These are the activations of a small neural network, seen along a few directions. Each row is one input.
In each table, some parts of the input vary, and every possible input appears once, in random order.
A made-up example of a description, with smaller parts first: one of 3 separate values, together with either a single point or one of 9 places around a ring or (one of 4 places along a line, together with one of 5 places around a ring).
Shared parts are said once, and a part with two or three values counts as separate values.

A family of inputs:
row 1: [-10 -26 -11 -13  10 -15   9  20  -2   6  -3]
row 2: [-12 -11   0 -20   1   6   5   9   2   5  -9]
row 3: [-14 -25  -4  -4  11 -15  13  13   4  11   8]
row 4: [-16   2  18 -15  -1  15   6   4  11   4   6]
row 5: [ 28  14 -12  39   3 -20 -23 -24 -34 -16   3]
row 6: [-16  -9   6 -11   4   5  10   2   8  10   2]
row 7: [ 22  46 -10  33 -24  -2 -16 -16 -10  -7   7]
row 8: [ 23  44 -15  27 -25  -4 -16 -18 -11 -19   7]
row 9: [ 27  16  -7  46   3 -19 -22 -22 -33  -4   3]
row 10: [-11 -23 -10  -7  13 -14   9  16   2  16   6]
row 11: [ 21  42 -14  27 -27  -3 -22 -15 -10 -19   0]
row 12: [-10  -9  -2 -21   2   5  10   6   3   5  -3]
row 13: [ 25  12 -11  40   0 -19 -27 -21 -33 -16  -4]
row 14: [-10  -4   7 -23  -7  20   4   8   7  -3  -4]
row 15: [  2  -5  15 -24  -7  21   1   0  18  -3 -10]
row 16: [ 25  11 -11  40  -2 -19 -25 -23 -34 -19  -5]
row 17: [ -8  -3   8 -23  -4  21   3  11   6   1  -3]
row 18: [-20  -6   9 -12   4   0   8   3   8   7   1]
row 19: [ -4   1  25 -15   0  16   4  -3  22   4   0]
row 20: [ -8 -21 -10 -14  16  -5  14  12   6   4  -4]
row 21: [-12 -27 -12 -13   7 -15  10  17  -1   2  -4]
row 22: [  1  -1  17 -17   0  23   2  -2  20  11   0]
row 23: [-11 -20  -6  -7  18  -3  10  11   9  13  -2]
row 24: [  4  -4  16 -23  -4  22   0   3  18   1 -10]
row 25: [ -7  -1   6 -24  -3  20   8   7   7   2   3]
row 26: [-14  -8   1 -14   5   7   6   5   6  15   0]
row 27: [-13 -21  -1  -4  16  -4  14   8  11   8   1]
row 28: [ -8 -24 -13 -14  11 -15  13  17  -1   6   3]
row 29: [ 19  47  -2  34 -22  -8 -14 -15  -9 -14   8]
row 30: [ 22  44  -6  36 -24  -4 -10 -17  -9 -12   8]
row 31: [-18 -21  -1  -6  12 -20  11  14   4   9   6]
row 32: [ 27  14  -3  48   2 -20 -16 -23 -32  -9   4]
row 33: [ 25  18   0  46   4 -25 -20 -21 -31 -11   5]
row 34: [-10 -23  -8 -13  14  -4   9  15   5   3 -10]
row 35: [-14 -12  -1 -20  -1   5   6   7   3   1 -10]
row 36: [-10   0   9 -17  -1  22   4   6   9  11   6]
row 37: [  0  -2  22 -14  -1  21   6  -4  23   6   2]
row 38: [ 20  40 -14  28 -29  -3 -20 -17 -11 -22  -1]
row 39: [-12 -24  -8 -13  12  -5  10  12   6  -1 -11]
row 40: [  5  -2  14 -25  -3  21   6   0  18   2  -3]
row 41: [-12  -2  15 -13  -2  20   8   4  11   7   8]
row 42: [-17 -18   2  -5  17 -10  12  10  11   6  -1]
What do these inputs look like to the network?
> one of 6 places along a line, together with either one of 2 separate values or one of 5 places along a line
Changing only the place on the line of 6 turns row 32 into row 9. The same change can be made to row 3. Which row results?
> row 10
Changing only the place on the line of 6 turns row 18 into row 6. The same change can be made to row 29. Which row results?
> row 30
Which other rows agree with row 8 in the place on the line of 6? List them by row number.
> row 5, row 12, row 20, row 25, row 28, row 40

A family of inputs:
row 43: [ 10 -18 -13  12  19 -21  -9  -6 -20  -9 -17]
row 44: [ -3 -24  10  33  29 -32   3  -9 -19  15  11]
row 45: [  9  21  40  27  10  13  -7 -24   1   7  17]
row 46: [  8 -14 -23   5   4 -25  -9   5 -23 -17  -9]
row 47: [-12 -18   3 -39  -5  15  11  20  13  -5 -13]
row 48: [ 19  17  14  10 -11  22 -18 -24   0 -15 -10]
row 49: [  7  42  -7   5 -33  13 -12  -8  -5  -8   2]
row 50: [ 15 -25  -3  18  26 -21  -4  -9 -22   6  -2]
row 51: [ -3 -31  21 -26  18  19   6   6  14  18  -2]
row 52: [ -6   2 -39  14  -3 -26  -4  12 -24  -7   2]
row 53: [  7  51  -8  13 -32   0  -2  -1  15  -3  10]
row 54: [-23 -26  33 -17  24   7  12   3  21  27  12]
row 55: [-27  -2 -13 -34 -11  13  19  22  11   3  -1]
row 56: [-28   5 -17 -28 -12   1  29  24  32   7  10]
row 57: [-10 -25  10 -30  10  20   6   9  16   4 -18]
row 58: [ 20  24   6  -2 -26  15 -16 -14  -3 -21  -7]
row 59: [ 27  14  26  13   2  24 -13 -25  -4  -2   6]
row 60: [ -8   7 -41  25  -7 -38   8  19  -5  -2  11]
Changing only one part turns row 53 into row 56. The same change can be made to row 58. Which row results?
> row 47
What do these inputs look like to the network?
> one of 3 separate values, together with one of 6 places along a line
Change only the place on the line of 6 in row 50. List by row number the other rows that result.
> row 43, row 44, row 46, row 52, row 60
Change only the choice among 3 separate values in row 50. List by row number the other rows that result.
> row 51, row 59

A family of inputs:
row 61: [ 36  55 -17  40 -35  -2 -30 -27 -25 -32  -2]
row 62: [-29 -10  -6 -40  -7  13  19  25  18   8  -2]
row 63: [-21 -56   3 -41  29   4  22  25  16  15 -12]
row 64: [  1 -10 -12  25  13 -26  -1  -2 -13   5   4]
row 65: [-17   7  -8 -15 -13  -1  14  15  16  -1   3]
row 66: [-13 -26   1   0  20 -18   9   8   0   7   3]
row 67: [-26 -23  -4 -57  -5  18  22  30  32   6 -11]
row 68: [ -4  24 -22   8 -17  -8   2   6   3  -4   4]
row 69: [ 38  21  -6  58   0 -25 -35 -33 -44 -22  -5]
row 70: [  5  20  44 -19 -13  48  -4 -14  26   5   3]
row 71: [  9 -14  53  -3  24  29  -4 -25  11  16   2]
row 72: [ 20  44 -19  27 -28  -5 -12 -10 -11 -15   8]
row 73: [ 25  10 -10  43   5 -27 -17 -17 -29  -5   7]
row 74: [-24 -44   2 -25  26  -3  16  19   1  16  -1]
Changing only one part turns row 64 into row 68. The same change can be made to row 69. Which row results?
> row 61
What do these inputs look like to the network?
> one of 2 separate values, together with either a single point or one of 6 places along a line
Change only the choice among 2 separate values in row 70. List by row number the other rows that result.
> row 71
